Each row below holds a small network's activations on one input, seen along a few directions.
Each table varies a few parts of the input and shows all the possible inputs, shuffled.
A made-up example of a description, with smaller parts first: ring(8) and (point or line(9) or (values(3) and line(4))).
Shared parts are said once, and a part with two or three values counts as separate values.
(in the rows, 128 means zero)

Other details of the inputs vary at random and push rows far along three fixed directions, the same in every table; ignore that.

Table:
R1: [ 93 162 166 117 149 159 144 149 136 139 138  97 161 132]
R2: [132 142 115 147 132 132 128 139 136 131 129 116  94 126]
R3: [102 123 109 137 123 140 124 158 129 125 169 101 171  78]
R4: [ 88 119 121 153 148 139 132 157 134 142 154 102 167  85]
R5: [103 117 117 146 148 145 121 147 139 141 159 101 188  78]
R6: [137 159 191 101 119 126 128 103 139 121  83 132 126 186]
R7: [125 100  93 175 127 113 118 135 139 133 133 126 125  93]
R8: [111 151 129  72 129 144 159 135  96 125 146 119  83 160]
R9: [159 119 142 114 111 107 107  90 132 120  87 140 100 163]
R10: [103 167 157 102 156 160 152 158 126 138 137 125 148 149]
R11: [115 103 101 178 135 123 119 141 136 135 147 118 149  82]
R12: [130 126  98 114 145 145 151 141 109 146 143 126 100 126]
R13: [151 111 136 139 104 105  97 114 139 102 129 175 208 102]
R14: [121 135 128 106 140 131 143 135 105 136 118 139  69 167]
R15: [124 138 185  86 102 126 118 106 126 112 111 125 163 156]
R16: [134 141 117 144 131 137 134 140 133 134 129 111  90 137]
R17: [145 142 163 133 116 116 115 104 151 118  93 142 138 149]
R18: [125 142 114 150 152 137 145 144 139 130 152 135 151 107]
R19: [149 111 144 136 106 113 115 111 137 109 131 167 224  95]
R20: [140 103  84 168 137 108 131 125 126 127 140 151 108 104]
R21: [136 110  95 151 122 115 128 130 121 133 118 121  64 137]
R22: [151 113 149 134 116 104  93  90 147 117 101 147 160 122]
R23: [116 133 198 104 124 120 123  99 132 126  91 131 157 166]
R24: [196  91  84 165 110  84  86  92 138 112 104 189 103 120]
R25: [140 118 103 126 128 127 123 124 120 136 126 112  74 138]
R26: [114 136 127 102 153 141 146 130 119 138 144 126 135 130]
R27: [165 138 157 133 122 116 129 100 140 118  95 172 145 150]
R28: [136 120  86 131 106 128 124 136 110 120 145 111  64 124]
R29: [110 148 149  74 111 143 142 135 107 124 125  99  97 168]
R30: [132 115 106 140 138 127 148 134 113 138 129 141 101 126]
R31: [135 120  82 127 104 125 126 139 115 121 141 112  65 124]
R32: [ 78 145 150  92 155 162 145 153 128 149 146  86 168 121]
Each input here is: line(4) and (values(3) or ring(5)).
The inputs of R30 and R19 match in every part but the line(4) part. If R11 is changed in the same way as R30 into R19, which row does it become?
Answer: R28
Change only the values(3) part in R12. List by row number the other rows that result.
Answer: R24, R26
Change only the ring(5) part in R22. List by row number the other rows that result.
Answer: R5, R9, R25, R32

Table:
R33: [169 158 158  85 104 128 119 115 133 101 117 155 145 164]
R34: [155 104  49 233 150 114 135 150 134 125 158 165  88  75]
R35: [162 152 181  91  75 124  97  84 141 104  96 132 155 148]
R36: [ 75 135 115  89 174 143 163 157 108 157 169 135 154 116]
R37: [ 93 127 106 173 143 135 125 173 150 149 134  86 112  98]
R38: [131  87 178 108 115  93 115  77 109 130  85 161 155 148]
R39: [ 82 117 175 130 101 139 146 145 120 110 150 122 244  98]
R40: [116 104 162 202 124  97 124 117 152 121 114 151 211 102]
R41: [119 165 140  72 114 142 167 142  88 108 135 144  65 173]
R42: [164  71 133 136 105  76  71  72 149 111  78 154 132 127]
R43: [114 191 170  85 176 188 176 148 115 144 122  99  91 198]
R44: [150 104  66 163  74 107  89 134 120 110 142 119  56 116]
R45: [181 123  69  98 140 125 129 108 108 144 116 147  27 169]
R46: [108 147 109 178 166 157 130 160 160 145 161  73 167  75]
R47: [101 135 109  77 159 152 135 139 135 162 145  77 117 113]
The inputs of R47 and R36 match in every part but one. If R46 is changed in the same way as R47 into R36, which row does it become?
Answer: R34
Describe the family of inputs behind these rows.
Answer: values(3) and ring(5)
Change only the values(3) part in R38. List by row number the other rows that result.
Answer: R39, R40

Table:
R48: [196 116 114 150  89  83  99  84 147  99  76 157  54 168]
R49: [111 138 124 117 138 136 142 143  99 139 128 105  32 160]
R50: [152  96 131 184 103  83  81  99 153 105 100 175 158 107]
R51: [177 110 130 121 104  91  96  78 129 122  59 172  62 183]
R52: [160 118  59 162 118 116 146 142 113 125 126 140  30 145]
R53: [145 134 191 122 118 126 130  92 137 117  92 161 183 153]
R54: [ 72 183 149  69 156 183 185 170 111 156 149  53  86 159]
R55: [167 119 145 154 114  91  79  91 162 103  96 190 172 121]
R56: [119 118 152 131 148 134 116 130 137 146 123 124 196 109]
R57: [160  70  30 224 135  99 110 137 155 140 157 137 152  29]
R58: [ 83 161  75 111 172 167 170 186 109 148 179  84  64 130]
R59: [123 137 156 138 148 134 117 114 149 128 142 141 205 104]
R60: [ 95 144  85 124 148 168 170 196 102 157 161  99  65 132]
R61: [ 66 158 222  92 148 142 150 121 135 130 123 109 222 136]
R62: [161 116  40 169 123 122 158 147 109 137 142 127   8 121]
R63: [ 61 129 116 125 178 166 161 190 134 161 178  78 207  83]
R64: [151 128 152 121 102  84 116  79 126 107  78 159  59 191]
R65: [143  77  51 233 129 107 106 139 146 127 167 134 133  42]
R66: [107 127 107  78 105 132 142 135  81 120 148 105  41 153]
R67: [182  84 124 173 115  90  88  72 154 121  93 171 163 108]
R68: [115  90  45 169 119 143 138 190 117 130 212 114 193  28]
R69: [101 188 230  35 135 165 149 125 113 138  91  91 105 216]
R70: [123 168 187  73 125 152 145 109 121 136 100 102  84 197]
R71: [117 129 162  88 116 127 108 113 132 102 150 146 232 102]
R72: [156  90 137 103  93  99  95  87 125 109 112 156 177 118]
R73: [110 146  51 139 163 152 163 168 112 147 179  95  46 102]
R74: [116 125 143 105 101 138 112 133 130 111 151 111 219  96]
R75: [179 141 158 107 116 101  99  74 125 108  76 172  62 191]
R76: [ 97 154 208 101 145 156 145 142 127 138 121 126 224 140]
R77: [ 96 148 166 121 135 153 123 155 151 132 129 108 207 115]
The inputs of R65 and R59 match in every part but one. If R50 is changed in the same way as R65 into R59, which row does it become?
Answer: R55
Describe the family of inputs behind these rows.
Answer: values(5) and (point or ring(5))
Change only the ring(5) part in R52. List by row number the other rows that result.
Answer: R53, R60, R62, R76
List by row number the other rows that have the values(5) part in common with R57.
Answer: R51, R56, R63, R67, R72
